[[ -1 -15  24  29 -13  29  31]
 [ -8 -88 -27  50  65  49  18]] gives -27

[-24  65  52  35] gives 35

[[ -5  13  27 -35   5 -58]
 [-66  37  38  55   5  51]] gives -58

[[-46  22 -19 -39  83]
 [-65  62 -52  77 -10]
 [-24  -9  64 -28  12]] gives -52

[ 43   4 -79  -2 -12  14] gives -12

[12 84 48 -6] gives 12

[-18 -19  -4 -76] gives -19

[-78   4  27  24] gives 4

[[-53   5  10 -39  34  43 -35]
 [ 22 -17  38 -55  21  43 -39]
 [ 43 -38  24 -63   4  19 -34]] gives -55

[ 10 -37  -3 -47 -74  16 -19] gives -47
---
 18   5  35 -36   2   5
 79   3  10 -16   4  -3
 50   2  38 -35  -1   4
result: 4

-10 -23 -58 -26  22 -11  12
-12 -17  12 -12  23  24  65
 13  28  61  30 -28   8 -24
result: -24

-21  39 -61 -11 -54
-12 -14 -10 -35  -7
-64 -20  -7  24  -2
result: -2

 33   4  -9   0  57
-11 -37  17 -33  54
 14  -2  62 -17  67
result: 67

 -3 -26  23 -70
 14   1  -5  36
 -3 -26  23 -79
result: -79

 27  -6  12 -33  20
 -2   4   4   2  -1
 62   4  42 -68  49
result: 49
---
[[-17 -44 -63  27  61]
 [ 25 -27   3 -22  -3]] -> 3

[[ 20 -85  33  35  34   2]
 [-78 -40 -10  -6   9 -12]
 [ 43 -29  48  25  30  10]] -> -10

[[-81   6   4 -34  14]
 [-45 -24 -64 -27 -22]] -> -64

[[ -9 -42  43  -6 -46  19  57]
 [ 45 -54  12 -84 -31  -2   8]
 [ -6   4  71  -7  35  61  57]] -> 12

[[ -6   5 -14 -15  -6  -4]
 [-29  32 -58 -86 -18 -28]] -> -58

[[-26  37  23  65 -74]
 [ 63 -45 -57 -43  73]
 [ -6  13  -7  -4   2]] -> -57

[[ 16 -13 -19 -15 -20]
 [-29   4   2  20   6]
 [ 24  36  23   7 -83]] -> 2
---
[[2, 0, 1, -1], [-8, -45, -82, 63]]	63
[[-28, -11, 28, 32], [-17, 11, 57, -3], [12, 70, 0, -12]]	-3
[[-21, 42, -18, -53, -18], [42, 81, 48, -30, -68]]	-68
[[-57, 24, -61, 6, -46, 28], [-69, -13, 50, -2, -7, -68]]	-68
[[-62, 10, -66, 3], [74, -47, 16, 36], [41, 3, -39, -45]]	36
[[-18, -8, -58, 9, -33, -65], [-9, 1, -81, 34, -44, -46]]	-46
[[7, 13, 2, 37, -24], [53, -23, -38, 20, 22], [25, 64, -10, 7, 7]]	22
[[5, 13, -5, 3], [-64, -62, 60, -43]]	-43
[[-5, 13, -41, 15, 80], [54, 47, -41, -76, 80]]	80
[[-32, 53, -36, -30, -25], [82, 26, -38, -4, -5], [-24, 64, 23, -13, 29]]	-5
---
-14  66 -27 -34
-19  11 -10  53
value 66

 36  11 -33  16 -10
 72  13 -49  26 -33
value -33

 21   1 -41  19   7  20
-72 -15  17 -13  53  18
value 19

 70 -42  11  51
 68  30   9 -13
value -42

 31  44  18 -19 -62  35  24
  6   3 -68  18  45  37  52
value -62

 -1  78  16  -2   0  -4
 -8  74 -58 -85  56   7
value -2

 16  16   1 -14
 49 -46  77  84
value 16

  8   8 -43 -10
-15  29 -68  -8
value 8
---
[ -9.0  -8.1  -5.9  -5.3 -12.0  -3.7  18.5] 18.5
[ -82.321  168.729 -160.251   48.260  -10.969 -100.774] -100.774
[ 0.17  0.16 -0.09 -0.12 -0.17] -0.17
[-1.1  1.0  1.6  1.3] 1.3
[ 162.47    2.70  145.10 -176.45] -176.45
[-111.477  165.993  179.633 -137.401 -101.720  113.050   51.349] 51.349
[ 14.01 -10.90   6.78  18.93   4.85] 4.85
[-0.2 -0.2  1.3 -1.6] -1.6
[-157.9 -137.2  102.5   35.2] 35.2
